Each row below holds a small network's activations on one input, seen along a few directions.
In each table, some parts of the input vary, and every possible input appears once, in random order.
Descriptions start from the smaller parts, as in this example, which fits no table here: one of 4 places along a line, together with either a single point or one of 9 places along a line or (one of 3 separate values, together with one of 5 places around a ring).
Shared parts are said once, and a part with two or three values counts as separate values.

Rows:
x1: [ 58.7  23.0 -33.1 -15.4 -36.0  -6.0  46.6 -64.1   0.1 -57.4  13.7  17.2
  45.0  -0.8 -15.0]
x2: [  2.7 -26.0  79.1   0.0  -0.2  11.7 -39.6  10.0  15.7  55.0 -31.9  37.5
 -29.0 -27.1  54.3]
x3: [ 34.3  27.0 -20.4  35.5 -93.9  19.8 -41.3 -37.3   1.4 -38.6  43.3  17.2
  16.3  -1.9  -7.6]
x4: [  1.7 -44.6  -9.0  65.6  -8.0  -8.9 -43.6  27.1   8.2 -56.0  23.7 -27.6
  28.0 -22.0   2.7]
x5: [ 60.8  10.0  28.2 -52.2 -10.0   8.3  33.1 -81.8  -6.8  19.7 -11.3  34.4
  -1.7 -11.7  -3.1]
x6: [ 15.4 -21.4 -23.9  16.7  30.2  -3.1  61.4   5.7  -6.4 -71.0  36.3 -28.4
  18.8 -13.3 -17.8]
x7: [ 15.9  10.3  26.8 -10.7 -39.4  45.4 -76.0 -58.3  -1.8  23.3 -12.2  33.9
 -23.0  -8.0  18.3]
x8: [-82.0  44.7 -63.3   6.3  -8.3 -36.3 -72.6  53.1  25.7  65.9  -1.8 -78.8
  -6.0  79.7 -59.3]
x9: [-21.0 -33.1   7.0  -6.5  76.0  -0.1  67.3  55.6 -23.1 -26.0 -16.0  16.1
 -10.5 -27.6  14.7]
x10: [-46.2 -35.0  30.5  40.2  19.7  16.8 -21.9  81.5 -26.4 -11.1   3.6   1.0
 -19.4 -24.1  35.8]
x11: [ 15.4  -8.1  53.3 -48.9  59.4  17.6  45.4 -14.6  12.6  38.4 -33.0  36.8
 -37.1 -26.7  27.8]
x12: [-55.8  53.1 -75.1 -30.6  10.5 -65.2  41.2  23.2   0.9  57.8 -14.2 -59.3
  18.6  83.4 -50.7]
Describe the family of inputs behind these rows.
Answer: one of 2 separate values, together with either a single point or one of 5 places around a ring
The inputs of x5 and x7 match in every part but the choice among 2 separate values. If x6 is changed in the same way as x5 into x7, which row does it become?
Answer: x4

Rows:
x13: [-41.5  15.5  12.6 -39.0  42.2   2.2  19.2  63.2  -2.6  36.3  -9.8  -4.5
 -26.8  19.8 -19.2]
x14: [ 38.5  -8.8  -5.3   7.0 -18.9  13.5   1.5 -10.8  20.2 -62.7   7.3  29.0
  29.0 -18.5 -10.1]
x15: [-26.0  -6.1 -51.1  31.4   7.4 -45.3  -4.3  20.6   2.1 -12.5  -4.1 -43.4
  31.2  20.0  -0.7]
x16: [ 16.3 -31.0  43.9   4.7  12.4  -6.9 -20.8  -2.5   0.6  44.9 -23.6  15.0
 -14.1 -24.7  26.9]
x17: [-48.6 -17.9  -6.4  12.2  35.4  -2.5  -0.6  88.8   4.5 -26.4   3.6 -17.1
  -9.4   9.6 -21.4]
x18: [ 20.0 -21.3  39.2 -24.4  28.1 -14.3  26.4  -3.0 -16.7  38.0 -24.9  11.0
  -3.1 -24.9  19.3]
x19: [ 46.1   9.2   2.4 -13.2 -15.3   4.5  45.1 -20.5  19.4 -36.7  10.4  26.9
  13.6 -15.3 -12.2]
x20: [ 10.3 -55.1  24.3  28.2  24.1 -21.4   4.8  18.3 -10.3 -26.0  -7.0   5.1
  19.9 -37.7  17.6]
x21: [-22.9  21.3 -26.6  18.7 -36.9 -10.3 -49.4  -3.5   6.0   8.1  11.6 -50.1
  22.3  28.7   1.3]
x22: [ 20.0 -37.9  28.3   6.2  27.7 -26.2  47.9   9.5 -11.0   2.7  -0.3   4.8
   8.7 -33.8  16.6]
x23: [-30.0  17.7 -25.5  11.9  -3.5 -30.3 -28.1  -7.5  12.4  60.6 -18.6 -32.0
   5.2  24.6   3.5]
x24: [-37.5   8.7 -31.1  33.0 -24.5 -29.1 -41.5  17.8   0.4  24.2  -9.1 -38.8
  18.1  22.0  17.5]
x25: [  5.9  32.1 -17.1 -41.7 -14.8   5.2  14.2 -20.6 -15.6  13.8  10.4   7.9
 -16.8  25.8 -56.1]
x26: [-48.9   5.5  17.5 -10.1  24.0   9.9 -26.1  62.9  16.1  44.1 -12.2  -5.3
 -40.3  16.6 -13.9]
x27: [ 20.0   1.1  22.7 -27.3  29.2  18.3  27.4 -25.2 -22.1  17.0 -17.4  18.1
 -18.0 -33.1  29.1]
x28: [-57.8  -2.0  15.6  16.2   2.7  12.3 -38.5  85.8   3.0   8.9  -5.3 -13.3
 -24.8  12.9  -3.6]
x29: [ 28.9   8.3  16.9   7.0 -46.2  22.6 -39.8 -14.0  15.4 -28.0   8.4  37.3
  13.1 -12.9   9.8]
x30: [ 13.6  -5.8  26.4  -9.8  -7.9  34.9 -14.6 -44.0  11.2   4.8  -8.4  39.1
 -26.4  -5.7  30.6]
x31: [ 20.3 -13.6   9.5  -5.3   4.8  20.4  55.8 -29.4   0.8 -36.0   8.1  26.5
  -3.0 -12.5  19.0]
x32: [  4.8 -14.6  27.8  28.0  -3.2  26.9 -33.5  -4.5 -19.0 -11.0  -3.0  20.1
  -9.6 -36.5  47.0]
x33: [ 11.8 -30.6   3.7  16.3   2.2  29.0  12.2 -20.0   1.1 -63.0   3.9  28.2
  11.6 -15.6  21.3]
x34: [ 17.6   3.6  21.7 -37.7   6.0  27.8  33.2 -43.6  -5.8  -2.6 -13.6  33.2
 -17.0  -5.2  22.2]
x35: [ 21.0 -15.4  11.7   4.2  28.6   8.3  49.5 -12.4 -16.0 -17.3   5.7  11.6
  -5.5 -41.5  26.0]
x36: [ 41.9  27.3  16.2 -45.5 -14.0  10.4  22.1 -35.4  12.6  -3.6 -10.8  33.4
  -0.5  -9.1  -8.5]
x37: [  1.0  24.4 -36.7   1.4   1.2 -31.3  32.1 -10.8   5.5  -2.6  17.3 -52.8
  23.4  32.0 -21.5]
x38: [ -6.3  42.1 -21.9 -27.4   2.0 -20.9  10.6 -28.4  -1.1  34.0  -4.4 -45.2
  15.0  36.5 -21.4]
x39: [ -8.0  10.6 -18.8   9.2 -52.5  19.2 -47.9   3.2 -11.7 -10.4  27.2   5.0
  -4.7  19.1 -38.1]
x40: [  3.7 -13.4  25.1  17.5 -25.6  39.0 -28.4 -22.0  -3.1 -28.8   2.8  36.2
  -5.2  -8.6  40.6]
x41: [-16.2  31.4 -19.9  -2.6 -16.1 -13.3 -35.5 -29.8  18.1  43.8   0.4 -43.9
   6.6  30.6 -13.1]
x42: [ 16.3  -8.2  27.5   1.3  14.7  25.4 -19.8 -25.2  -5.2  24.0 -13.8  23.1
 -28.1 -32.7  37.1]
x43: [-15.1  11.4 -40.8  14.5  14.6 -50.2  37.6   9.6  -0.4  14.9   2.0 -39.9
  22.8  24.1  -4.2]
x44: [  4.3  -5.0 -42.3   9.0 -22.2   7.7  -6.8   8.3  -7.9 -46.5  28.2  -0.5
   9.2  17.9 -56.9]
x45: [  5.1 -38.0  44.3  31.6  -6.2  -6.4 -34.6  18.4 -13.6   8.8 -13.5  11.3
   2.5 -28.7  36.9]
x46: [ 12.9  14.2 -32.3  -9.8 -15.9  -1.7  37.2  -3.1  -8.9 -21.0  31.5   1.3
  -4.8  21.3 -58.8]
x47: [ 11.1 -31.7   7.5  25.8  26.0  14.8   6.2  -3.8 -15.4 -45.2   0.9  13.1
   7.6 -45.0  27.9]
x48: [-38.0  -1.0  -0.2 -10.0  41.5  -9.0  41.0  78.4   3.1   1.5  14.2 -11.9
 -16.9  12.8 -20.4]
x49: [ -9.5   6.2 -48.3  17.9  -5.9 -24.9 -10.8   0.9   8.3 -29.3  13.8 -55.8
  34.6  28.1 -16.9]
x50: [ -1.7  21.1 -13.5 -16.5 -32.3  12.6 -33.9 -22.4   2.1  23.1  16.5  10.0
 -25.7  20.7 -48.7]
x51: [ 37.2  17.5  20.2 -19.6 -28.2  17.1 -26.0 -36.5  29.8   4.6  -3.8  39.7
  -8.9 -10.9  -0.1]
x52: [-20.8  28.5 -27.3 -13.4  15.1 -37.8  16.7  -6.8  -6.5  51.6 -20.7 -32.3
  15.5  29.8  -4.3]
The inputs of x16 and x18 match in every part but one. If x42 is changed in the same way as x16 into x18, which row does it become?
Answer: x27
The inputs of x28 and x48 match in every part but one. If x24 is changed in the same way as x28 into x48, which row does it become?
Answer: x43
Describe the family of inputs behind these rows.
Answer: one of 5 places around a ring, together with one of 8 places around a ring
Which other rows does x49 become when the place on the ring of 8 takes its other values? List them by row number.
Answer: x14, x15, x17, x20, x33, x44, x47
Which other rows does x31 become when the place on the ring of 5 takes its other values? List them by row number.
Answer: x30, x33, x34, x40

Rows:
x53: [ -7.5 -27.7  23.9  31.4   3.0  -9.2 -40.7  14.6  -1.8  15.5 -15.8  -1.8
   5.5 -21.5  40.1]
x54: [  8.6 -35.7  45.9  22.6   4.1  29.4 -24.9  -2.4  -2.9 -17.8 -12.8  37.0
  -8.4 -41.9  56.1]
x55: [ 30.1   7.4 -55.7   3.7 -10.2 -25.0  66.3 -17.5   6.1 -72.0  33.3 -17.8
  45.4  16.2 -43.4]
x56: [-80.2  16.7 -35.0  22.9  -1.6 -19.3 -52.6  86.2  10.6  25.3   5.1 -55.3
  -5.7  50.8 -34.2]
x57: [-18.0 -37.0 -16.6  36.2  36.8 -16.4  43.8  58.8  -2.2 -70.8  13.0 -22.4
  29.8 -12.8   7.6]
x58: [-34.7  60.9 -71.9 -11.7 -46.9 -25.6 -33.8  12.5  13.6  22.3  25.3 -56.6
  14.3  79.9 -85.2]
x59: [ -0.7  -2.0  21.6 -12.1  27.3 -11.7  10.4  -9.7 -12.2  53.9 -21.4  -4.0
 -15.6 -11.2  23.5]
x60: [ 69.9  -2.8  24.1 -20.3 -32.3  61.1   7.2 -84.0  -4.7 -51.3  13.9  76.3
 -16.5 -36.5   8.0]
x61: [ 22.7 -10.7  50.0 -21.1  21.8  21.1  20.2 -19.2  -2.3  15.9 -20.2  39.4
 -19.9 -35.3  38.8]
x62: [ 20.9  23.9 -29.0  -2.2 -35.2  -1.0 -14.7 -71.3  -6.5  12.0   7.2 -10.0
   9.3  13.4  -4.8]
x63: [ 53.6   8.7   6.2 -10.7 -39.5  24.5  -7.1 -76.3   4.8 -21.1   6.5  36.7
   7.5 -16.1   3.0]
x64: [-45.7  -7.3 -11.7  31.3   6.5 -19.9 -45.8  42.2  -8.5  32.3  -5.7 -38.1
  -4.7  13.3   7.8]
x65: [ -5.2 -14.4 -14.9  -7.6  56.0 -31.9  89.5  37.7  -1.9 -31.8  -0.4 -20.0
  22.0  -3.3  -7.2]
x66: [-24.2  14.0   1.8 -14.3  17.9 -34.5  -3.1  26.7   3.1  64.6 -18.2 -32.5
  -5.7  19.8 -10.7]
x67: [ 32.0 -46.6  68.9   9.8  -0.3  61.3 -11.7  -6.9  -1.3 -49.7  -8.0  79.8
 -23.2 -61.4  55.8]
x68: [-64.5  32.2 -30.5 -20.2  20.1 -33.3  -7.2  61.9  -0.4  69.1  -0.1 -55.8
 -20.1  56.5 -54.2]
x69: [ -2.8  42.4 -48.9  -5.1 -44.9 -22.3 -26.9 -31.0   7.5  21.3  11.7 -37.7
  19.4  46.0 -40.8]
x70: [ 45.8 -22.1  71.9 -32.6  17.4  52.7  31.1 -22.3  -0.7 -17.6 -13.6  82.9
 -33.5 -56.0  39.8]
Describe the family of inputs behind these rows.
Answer: one of 3 separate values, together with either a single point or one of 5 places along a line
The inputs of x61 and x63 match in every part but the choice among 3 separate values. If x65 is changed in the same way as x61 into x63, which row does it become?
Answer: x55
Which other rows does x70 become when the choice among 3 separate values takes its other values? List them by row number.
Answer: x60, x67
Start at x56 and move only the place on the line of 5, one step at a time. The first step leads to x64. Which rows follow, in order?
Answer: x53, x54, x67

Rows:
x71: [ 30.3 -26.2  40.0  13.1   8.0  15.1  18.7  -3.9  11.9 -28.2   3.5  33.3
  -0.1 -43.5  34.9]
x72: [ 63.5 -30.4  61.6 -12.8  26.6  43.9  45.8 -47.5 -14.8 -29.8  -4.9  63.8
 -17.1 -76.5  55.8]
x73: [ 52.4 -35.1  56.3 -14.7  19.5  36.9  15.5 -59.4 -12.8 -10.3 -28.1  65.9
 -16.2 -61.9  59.8]
x74: [-44.0  23.0 -20.2   3.8  -0.9 -14.5 -20.6  39.8  11.0  22.7  -4.3 -27.9
  -0.8  34.0  -6.7]
x75: [ 11.6 -30.8  48.7   4.4 -14.8  27.6 -28.3 -14.0  -9.0   6.3 -16.8  43.8
 -17.6 -25.8  37.5]
x76: [-63.4  33.0 -42.9  -1.5   5.7 -39.0 -27.4  35.8  -5.6  73.4  -6.9 -62.4
  -9.8  59.9 -37.0]
x77: [ 43.1  33.2 -31.4  -7.6 -45.6   0.9  12.6 -57.7  20.3 -32.7  29.7  -5.3
  24.1  15.3 -28.6]
x78: [-18.4  -6.1  -1.6  24.8   3.8   7.1 -29.5  18.7   9.4  -2.8  -7.7   5.0
  -5.6  -6.0  19.6]
x79: [ 25.3 -41.5  18.4  15.3  24.4  13.6  27.6   1.4 -11.1 -44.2  -2.4  41.9
  -1.6 -42.8  17.5]
x80: [ 53.2 -33.4  67.8 -14.3  11.1  44.9  -2.3 -55.9 -20.7   8.7 -23.4  74.7
 -35.1 -67.7  53.0]
x81: [-22.7  -3.3  20.5  13.0 -15.8  18.2 -47.2  27.7  -0.8  14.7  -1.9   7.7
 -17.5   0.4  12.4]
x82: [-58.6  36.7 -39.2 -11.6   8.5 -37.3  19.5  48.9  -3.0  34.0  11.5 -79.3
  11.0  62.7 -33.3]
x83: [ 15.0  43.9 -27.0 -13.6 -64.6  16.4 -34.1 -59.6  11.5   4.7  18.4  11.7
   2.3  34.3 -35.1]
x84: [-37.6  15.6 -20.4   9.3   0.4 -22.7   8.5  46.8   4.1   5.8  12.4 -36.1
   8.4  28.7  -9.9]
x85: [-48.2  27.8 -48.4 -17.0  28.7 -48.2  24.8  59.2  -6.1  31.7   6.8 -79.2
  11.7  49.3 -60.8]
x86: [ 41.5  15.0 -49.4  -7.7 -29.7   1.1  24.7 -54.8  -2.1 -49.2  22.1   6.8
  20.4  11.7 -41.6]
x87: [ 61.3 -43.0  56.3 -18.1  24.8  33.4  58.7 -32.4 -14.1 -42.7 -10.0  83.0
  -9.6 -64.9  35.2]
x88: [ 15.8 -30.2  28.3  11.8   7.9  19.7 -15.0 -18.3  -6.4 -12.3 -20.3  31.1
  -4.8 -34.5  42.3]
x89: [-43.5  16.4  -9.9   5.1  -6.5 -16.0 -40.9  34.6  15.7  48.2  -0.4 -31.7
 -11.7  33.7 -16.6]
x90: [-54.1  40.2 -43.2  -9.7  13.9 -49.6 -10.8  40.6  11.2  61.3 -10.2 -70.7
   8.6  58.1 -37.3]
x91: [-35.8   2.8 -24.7  -3.3  19.8 -23.7  17.4  48.4   5.0  -3.7  12.9 -47.7
  10.0  30.6 -32.9]
x92: [ 30.7  35.9 -37.5  -9.9 -49.0  -5.2 -22.4 -61.7  20.3  -8.4   8.6  -2.2
  24.5  22.3 -31.7]
x93: [ -4.7 -13.6   7.1  20.9   4.5 -15.8  -5.7  33.5  -0.2 -12.9   7.0 -18.3
  16.6 -12.5   7.3]
x94: [-12.6 -29.8  -9.3  20.3  19.2  -6.8  10.3  29.9 -13.8 -34.3   4.3  -7.8
   9.9  -5.0  -3.9]
The inputs of x81 and x93 match in every part but one. If x80 is changed in the same way as x81 into x93, which row does it become?
Answer: x72
Describe the family of inputs behind these rows.
Answer: one of 4 places along a line, together with either a single point or one of 5 places along a line
Which other rows does x77 become when the place on the line of 4 takes its other values? List them by row number.
Answer: x83, x86, x92
